These are the activations of a small neural network, seen along a few directions. Each row is one input.
In each table, some parts of the input vary, and every possible input appears once, in random order.
A made-up example of a description, with smaller parts first: ring(5) and (point or ring(9) or (values(3) and line(6))).
Shared parts are said once, and a part with two or three values counts as separate values.

Other details of the inputs shift rows strongly along two fixed directions, in all tables alike. That doesn't count.

Table:
r1: -1.22,-4.79,-0.32,-3.00,-2.48,-6.88,+4.88,+2.00,-1.46,+1.29,+4.65,+0.60,+0.44,-1.82
r2: +5.74,+6.99,+1.62,+0.60,-1.48,+3.02,-4.00,-0.11,+0.56,-4.02,+1.67,-2.88,-5.99,-3.06
r3: -3.32,-1.20,+0.84,+3.33,+6.54,+3.45,+0.49,-3.76,+2.47,+4.02,-4.71,+3.09,+5.19,+4.47
r4: +5.67,+5.04,-1.33,-0.12,-1.11,+3.55,-4.59,+0.04,+1.19,-4.50,-0.80,-3.28,-6.50,-4.04
r5: -3.89,-0.77,+1.18,+2.85,+6.36,+3.19,+0.41,-3.62,+2.22,+4.80,-4.62,+3.36,+4.41,+4.78
r6: -2.40,-5.27,-0.51,-3.73,-2.64,-8.44,+4.88,+2.32,-1.88,+1.72,+4.95,+1.19,+1.37,-1.37
r7: +5.55,+5.91,-0.03,-0.98,-0.76,+3.34,-4.66,+0.10,+0.83,-3.59,-1.05,-3.43,-6.51,-3.79
r8: +5.68,+5.23,-0.40,-0.17,-0.30,+4.37,-4.73,+1.42,-0.37,-5.61,-1.29,-2.71,-6.81,-3.95
r9: -2.41,-1.72,-0.57,-4.11,-5.84,-6.65,+2.08,+3.44,-3.26,+1.58,+3.69,-0.07,+1.25,-0.29
r10: -2.52,-3.24,-1.80,-2.58,-5.88,-6.20,+2.56,+3.61,-1.98,-0.69,+3.58,-0.80,+1.18,-0.15
r11: -1.11,-7.82,-2.44,-3.82,-2.40,-5.70,+3.69,+2.14,-0.77,+0.30,+2.24,-0.59,+0.43,-2.95
r12: -2.89,-3.97,-2.35,-3.42,-6.74,-7.57,+3.23,+2.86,-1.80,+0.92,+3.92,-0.19,+2.18,+0.66
r13: -2.97,-1.72,+0.78,+3.58,+6.23,+3.97,+1.17,-3.80,+2.64,+4.18,-4.79,+2.72,+5.06,+4.39
r14: -2.23,-3.34,-2.26,-5.24,-4.91,-6.25,+1.65,+3.86,-3.89,+0.82,+0.57,-0.55,+0.33,-0.81
r15: +5.90,+6.38,+1.29,+1.46,-0.95,+4.09,-4.13,+1.19,-0.61,-6.06,+1.45,-2.19,-6.33,-3.21
r16: -2.96,+1.40,+3.16,+4.91,+6.20,+4.14,+0.35,-4.31,+2.23,+3.76,-2.21,+3.74,+4.25,+5.18
r17: -3.69,-5.39,-3.70,-4.58,-5.60,-6.91,+2.69,+4.05,-1.98,+0.43,+0.98,-1.02,+1.66,-0.33
r18: +5.01,+6.21,+0.20,-1.17,-0.54,+3.50,-4.99,+0.79,-0.47,-3.06,-1.04,-2.79,-6.29,-4.31
r19: -2.81,-1.15,+2.06,+5.15,+5.50,+4.20,+1.66,-4.26,+2.27,+3.17,-1.81,+3.01,+6.00,+5.08
r20: -3.10,+2.88,+2.46,+5.03,+2.95,+5.16,-1.36,-2.88,-0.04,+2.39,-3.78,+2.60,+5.55,+6.79
r21: -2.85,-2.30,+0.39,+3.62,+6.21,+4.41,+0.97,-3.90,+2.51,+3.63,-4.44,+2.39,+5.35,+4.31
r22: +6.82,+2.63,+1.73,+2.39,+1.64,+4.21,-2.25,-1.19,+1.58,-5.46,+2.84,-2.20,-6.20,-5.57
Description of these inputs: values(2) and (line(5) or ring(6)).
Changing only the values(2) part turns r9 into r18. The same change can be made to r20. Which row results? -> r14

Table:
r23: -4.12,-3.52,-1.40,-2.63,-4.10,-4.12,+2.43,+2.22,-2.47,+2.12,-0.93,+0.85,+4.13,+4.00
r24: +4.28,+4.13,+1.13,+3.91,+4.78,+7.32,-3.51,-2.77,+3.16,-2.88,-2.67,-0.72,-2.88,-1.24
r25: +4.11,+4.87,+1.70,+3.31,+5.05,+7.11,-3.76,-3.30,+1.99,-1.33,-2.62,-0.31,-3.44,-1.33
r26: +1.37,+2.46,-1.48,-3.58,-5.21,-2.70,-1.47,+2.59,-0.88,-1.01,+1.52,-2.61,-3.13,-2.11
r27: +2.72,+7.46,+0.65,+3.93,+2.50,+6.81,-5.02,-1.58,+1.21,-2.82,-3.33,-0.52,-2.86,+0.93
r28: +2.65,-0.70,-0.43,-3.10,-0.55,-2.97,+0.72,+1.71,-0.74,-1.39,+2.25,-0.86,-3.86,-4.39
r29: -1.41,-3.93,-1.21,-2.92,-0.77,-4.49,+2.76,+0.78,-1.17,+2.02,+1.26,+0.79,+1.09,-0.66
r30: +4.28,+6.44,+3.15,+4.95,+3.60,+6.92,-2.81,-2.95,+1.96,-2.86,+0.16,-0.42,-2.69,-0.58
r31: -5.56,-4.74,-0.91,+2.02,+2.08,+0.62,+2.28,-2.36,+1.42,+4.52,-3.30,+2.61,+7.33,+5.59
r32: +1.90,-1.33,-1.09,-2.30,-1.91,-2.22,+0.32,+1.93,-0.30,-1.94,+1.71,-1.93,-3.68,-4.24
r33: -0.33,-3.13,-0.89,-4.22,-2.26,-5.64,+2.40,+2.61,-1.73,+0.73,+2.44,-0.59,-1.96,-3.44
r34: -5.86,-2.66,+1.93,+3.25,+1.59,-0.58,+2.45,-2.50,+0.86,+4.64,-0.40,+4.00,+7.96,+7.06
r35: +1.74,+1.44,-1.25,-2.97,-4.68,-2.53,-1.47,+2.60,-1.96,-2.30,+1.29,-2.64,-2.46,-2.62
r36: +1.98,-1.54,-1.11,-2.37,-1.31,-2.17,+0.38,+2.01,-0.27,-2.41,+2.03,-1.94,-3.61,-3.94
r37: -6.13,-2.55,+1.64,+3.17,+1.55,-0.17,+2.86,-2.56,+0.88,+4.48,-0.47,+3.73,+7.98,+6.94
r38: -2.11,-0.39,+1.53,+3.50,+1.75,+1.53,+1.71,-1.42,+0.15,+1.95,+0.27,+1.95,+4.45,+3.63
r39: -0.20,-0.02,-0.01,+3.20,+3.69,+4.36,-0.79,-3.06,+2.35,+0.68,-3.05,+0.84,+2.17,+2.21
r40: -1.41,-1.64,-1.74,-4.07,-5.40,-4.26,-0.08,+4.12,-3.41,-0.90,+1.50,-0.93,-0.45,-1.56
r41: +2.11,-0.67,-0.20,-3.09,-0.39,-2.81,+0.58,+1.94,-1.04,-1.34,+2.32,-1.29,-4.12,-4.26
What is each input in this table made of? -> line(4) or values(5) or (values(2) and ring(5))
Start at r34 and move only the line(4) part, one step at a time. The first step leads to r37. Which rows follow, in order? -> r30, r38

Table:
r42: -1.59,-2.85,-1.10,+1.09,+0.94,+0.13,+1.02,-0.24,+1.34,-0.10,-0.61,+0.25,+1.62,+0.53
r43: -1.61,-0.47,+1.06,-0.49,+0.32,+0.09,-0.10,+0.02,-1.70,+1.98,-0.77,+0.95,+1.94,+0.85
r44: -2.05,-1.10,+0.57,+0.41,+1.35,-0.17,+0.46,+0.83,-1.48,+0.38,-0.64,+1.76,+1.33,+1.14
r45: -0.75,-2.50,-0.77,+0.86,+0.51,+0.02,+1.18,-0.57,+0.44,-0.25,-0.52,+0.82,+1.65,+1.48
r46: +1.83,-2.28,-2.40,-6.93,-5.33,-9.12,+2.02,+4.51,-1.46,-1.54,+5.91,-2.53,-6.17,-7.19
r47: -1.73,-0.09,+1.29,+1.36,-0.37,-0.58,+0.71,-0.47,+0.06,+0.83,+1.58,+1.14,+2.02,+1.69
r48: -1.00,-1.70,-0.17,+1.26,+0.39,+0.23,+1.65,+0.29,-0.33,-0.36,-0.17,+0.66,+2.01,+1.60
r49: +5.07,+4.17,+0.97,+0.31,+2.06,+4.35,-3.45,-1.63,+0.68,-1.82,-1.51,-1.48,-4.55,-2.80
r50: -0.57,-1.04,+0.32,+0.38,-0.62,+0.46,+1.08,-0.47,-0.48,+1.22,-0.26,-0.10,+2.62,+1.32
r51: -1.26,-1.08,+0.97,+0.60,-0.78,+0.56,+0.14,-0.29,-1.10,+1.06,+0.24,+0.43,+2.70,+1.06
r52: +4.28,+4.21,+0.98,+1.53,+2.90,+4.19,-2.34,-0.01,+0.00,-3.48,-1.05,-0.89,-4.71,-2.41
r53: -1.08,-1.88,-0.66,-0.21,+1.59,-0.48,+0.92,-0.24,-0.10,+0.67,-1.55,+1.38,+0.91,+1.24
r54: +5.19,+4.78,+1.10,+2.23,+1.41,+3.91,-2.82,-2.17,+2.30,-3.10,+0.85,-1.38,-4.64,-2.15
r55: +2.62,-1.90,-1.53,-5.63,-6.89,-8.56,+2.94,+4.66,-2.52,-2.66,+7.20,-2.65,-4.93,-5.76
r56: -1.59,-1.12,-0.38,+0.96,+0.28,-0.69,+1.01,-1.18,+2.21,+1.29,+0.68,+0.26,+1.63,+0.85
r57: -2.06,+0.55,+1.36,+0.28,+0.75,-1.07,+0.44,-0.15,-0.53,+1.73,+0.62,+1.65,+1.29,+1.49
r58: -1.14,-2.13,-0.54,+0.13,-0.10,+0.39,+0.48,-0.98,+1.22,+1.49,-0.63,-0.49,+2.24,+0.33
r59: -1.31,+0.58,+0.66,+0.08,+0.90,-1.15,+1.34,-0.31,+0.02,+1.91,+0.09,+1.11,+1.25,+1.72
r60: -1.69,-1.74,+0.49,+1.51,+0.26,+0.31,+0.70,+0.51,-0.90,-0.53,+0.37,+1.23,+2.08,+1.34
r61: -2.84,+1.85,-1.55,-0.79,-2.69,-0.33,-1.67,+1.35,-0.80,+0.79,-2.85,-0.05,+1.74,+3.40
r62: +4.21,+3.83,+0.66,+0.48,+2.44,+4.45,-3.57,-1.29,+1.60,-1.64,-1.56,-2.06,-4.55,-3.71
r63: -1.93,-2.24,-1.00,+0.03,+2.02,-0.36,+0.77,+0.10,+0.82,+0.82,-1.64,+0.80,+0.88,+0.28
r64: +4.74,+4.90,+1.49,+0.70,+1.92,+4.48,-2.95,-0.78,-0.15,-1.90,-1.16,-1.67,-4.14,-2.69
r65: -1.04,-0.19,+0.04,-0.30,+0.99,-1.35,+0.87,-1.15,+0.78,+2.05,-0.22,+1.32,+0.90,+1.59
r66: -2.43,+1.27,-1.63,+0.20,-3.73,+0.05,-1.45,+0.96,-0.23,-0.14,-1.83,-0.56,+2.62,+3.56
r67: -0.29,-1.82,-0.24,-0.04,-0.51,+0.27,+0.62,-1.30,+0.31,+1.33,-0.58,+0.09,+2.26,+1.24
What is each input in this table made of? -> values(2) and (point or (values(3) and line(4)))
Changing only the values(2) part turns r61 into r66. The same change can be made to r46. Which row results? -> r56
Which other rows does r52 become when the values(2) part takes its other values? List them by row number. -> r48
Which other rows does r59 become when the values(3) part takes its other values? List them by row number. -> r52, r64
Which other rows does r58 become when the values(3) part takes its other values? List them by row number. -> r42, r56

Table:
r68: -4.25,-3.55,+0.37,-0.41,-1.19,-2.39,+1.56,+1.73,-2.42,+1.43,+0.34,+1.79,+4.24,+2.33
r69: -3.04,-1.15,-0.69,+2.77,+1.11,+3.09,+0.13,-1.96,+2.17,+2.01,-3.47,+0.60,+5.54,+3.84
r70: +1.16,+4.05,+1.98,+2.66,+5.26,+6.52,-2.78,-2.82,+0.31,+0.98,-4.55,-0.19,-0.85,+2.55
r71: +4.79,+2.42,-0.11,-3.66,-5.15,-3.11,-1.31,+1.78,-0.54,-3.17,+4.51,-2.95,-6.45,-5.06
r72: -3.57,-1.76,-0.99,+2.18,+2.43,+2.48,-0.35,-1.42,+1.66,+1.49,-4.61,+1.75,+3.95,+4.25
r73: -1.38,-0.43,+0.38,-2.22,-1.72,-3.26,+0.42,+1.86,-2.87,+1.10,+2.02,+0.06,-0.68,-0.88
r74: +0.43,-3.56,+0.61,-1.89,+1.56,-3.95,+3.29,-0.34,+0.55,+1.25,+3.18,+0.31,-1.30,-2.88
r75: +4.59,+6.30,+1.47,+5.40,+2.37,+8.52,-4.91,-3.77,+2.76,-3.53,-1.93,-0.45,-1.24,+0.62
r76: +4.18,+2.65,+0.06,+0.20,+0.82,+3.55,-2.19,+0.71,-1.36,-3.32,-1.52,-1.40,-4.10,-2.69
r77: -3.48,-0.17,-1.00,+1.37,+2.95,+1.59,-0.65,-2.19,+1.82,+3.46,-4.41,+2.05,+3.61,+4.06
r78: -0.14,-0.92,-1.16,-4.55,-5.78,-8.13,+2.74,+4.09,-2.85,-0.42,+5.51,-0.97,-2.40,-2.57
r79: -2.55,-3.86,-2.35,-4.95,-5.03,-6.80,+2.89,+2.51,-0.56,+2.55,+2.04,-1.19,+1.51,-1.08
r80: +8.33,+2.30,+1.32,+1.24,+3.09,+3.41,-1.84,-0.51,+1.69,-5.89,+3.23,-2.01,-8.43,-8.03
r81: -5.10,-2.30,+0.13,+1.87,-0.72,-1.53,+3.00,+0.32,-0.36,+2.07,-0.33,+2.63,+6.60,+5.54
What is each input in this table made of? -> values(2) and (point or ring(6))
Changing only the values(2) part turns r68 into r73. The same change can be made to r81. Which row results? -> r78
Which other rows does r80 become when the values(2) part takes its other values? List them by row number. -> r74
Which other rows does r79 become when the values(2) part takes its other values? List them by row number. -> r69
